A small network was shown many inputs. Here are its activations along a few directions, one row for each input.
Each table varies a few parts of the input and shows all the possible inputs, shuffled.
Descriptions start from the smaller parts, as in this example, which fits no table here: values(2) and (point or line(11) or (line(4) and ring(8))).
Shared parts are said once, and a part with two or three values counts as separate values.
In the rows, 128 means zero.

Other details of the inputs shift rows strongly along two fixed directions, in all tables alike. That doesn't count.

A family of inputs:
R1: [157 126  87 145 150 160 140 149 110 144 121 110 115 109]
R2: [180 111 119 141 129 133 129 136 135 152 138 141 116 103]
R3: [ 25 144 109  97 131 157 125 129 106 106 112 117 112 192]
R4: [121 129 164 113 113 123 112 117 149 114 126 122 149 164]
R5: [ 90 126  84 135 180 139 146 144 110 123  96 136 107 112]
R6: [ 88 134 166  95  91 102 106  96 152 101 154 120 158 143]
R7: [110 135 172 119  93 123 107 112 151 111 146 139 134 153]
R8: [153 118  82 148 161 155 141 144 111 145 130 140  93 105]
R9: [121 124 181 104  98  99 108 116 161 121 138 127 158 130]
R10: [113 122  93 141 154 137 134 165 100 130 109 146  91 134]
R11: [123 126  91 138 175 126 150 132 102 119 122 124 116  95]
R12: [ 59 140 121 110 118 135 107 139 124 100 125 148 105 179]
R13: [213 110 161 133 118  93 125 120 148 151 140 116 148  74]
R14: [ 94 138  70 122 169 149 138 134 108 133 119 125 100 111]
R15: [ 86 139 178 106  86 115  99 113 154 108 148 135 130 174]
R16: [150 150  74 167 153 125 183 160  89 178 119 151 138 110]
R17: [172 106 107 157 168 134 157 159 116 148  94 127 122 106]
R18: [153 114 157 113 115 109 117 134 147 127 117 141 144 110]
R19: [136 128 146 135 116 120 115 138 136 124 128 146 121 134]
R20: [169 119 112 155 147 139 141 131 122 132 115 112 134 111]
R21: [164 116 112 157 146 136 141 131 120 139 114 111 132 113]
R22: [ 39 145 110 121 119 145 118 109 113  95 138 133 105 168]
R23: [158 108 143 119 124 112 130 148 134 140 111 138 143 102]
R24: [179 128 103 150 145 140 140 132 120 139 119 108 122 108]
R25: [126 127 184 107 102 100 108 107 157 115 145 126 164 119]
R26: [ 30 150 116 121 126 147 114 118 109 102 131 133 102 172]
R27: [117 132 165 117 107 129 115 108 144 115 132 116 149 156]
R28: [107 133 115 138 132 142 132 114 118 111 132 136 107 134]
R29: [103 143 174  95  65 118  95  86 163  94 166 132 142 166]
R30: [164 127 133 133 117 129 129 120 134 133 133 104 139 126]
R31: [204 114 171 115  98  99 115 121 160 155 149 121 151  81]
R32: [157 108 119 150 164 121 147 142 111 152 112 126 124  77]
R33: [140 127 146 125 100 122 115 108 144 124 148 132 126 132]
R34: [117 163  67 154 158 131 182 151  86 163 122 150 131 132]
R35: [104 128  91 125 169 156 149 151  93 130  94 127 103 149]
R36: [204 107 156 152 129 118 135 134 137 156 119 116 148  99]
R37: [202 118 196 111  75  80 105 102 174 128 161 122 168  91]
R38: [ 37 151  93 102 123 165 112 113 119 107 136 110 118 187]
Description of these inputs: values(2) and (point or (values(3) and line(6))).
Question: Changing only the values(2) part turns R2 into R8. The same change can be made to R26. Which row results?
Answer: R7
Question: Which other rows does R35 become when the line(6) part takes its other values? List them by row number.
Answer: R1, R4, R20, R24, R27
Question: Which other rows does R2 become when the values(3) part takes its other values? List them by row number.
Answer: R31, R38

A family of inputs:
R39: [127 130  74 141 171 162 148 152  98 138 101 125 115 138]
R40: [141 137 139 140 113 129 137 132 135 126 129 133 127 149]
R41: [ 37 150 131  82 116 122 114 109 130  98 136 112 148 170]
R42: [137 134 175 119  82 122 107 115 164 126 143 122 158 170]
R43: [ 56 152 112 122 139 130 135 124 108 114 126 138 130 153]
R44: [197 102 102 143 164 133 141 129 121 145 113 106 116  70]
R45: [132  88 205 101 104 109  79 131 168  97 118 138 121 129]
R46: [143 120 128 140 128 119 120 116 124 117 136 123 131 120]
R47: [175 111 173 132 102 117 117 109 158 132 145 106 147 107]
R48: [184 120  96 147 155 135 137 148 123 151 126 126 107  71]
R49: [179 114 117 159 160 121 156 146 112 163 108 124 131  76]
R50: [164 131 170 132  88 120 126 127 147 134 147 139 146 141]
R51: [ 85 136  76 131 148 127 140 142 108 134 116 147 116 124]
R52: [ 69 146 119 113 125 139 114 103 130 100 148 127 115 152]
R53: [164 125 157 118  85 119 121 130 134 147 147 137 137 141]
R54: [ 57 153  73 130 168 145 158 134  91 126 111 145 102 136]
Question: Describe the family of inputs behind these rows.
Answer: point or (values(3) and line(5))
Question: Which other rows does R41 become when the line(5) part takes its other values? List them by row number.
Answer: R43, R49, R51, R54
Question: Which other rows does R50 become when the line(5) part takes its other values? List them by row number.
Answer: R39, R40, R42, R53
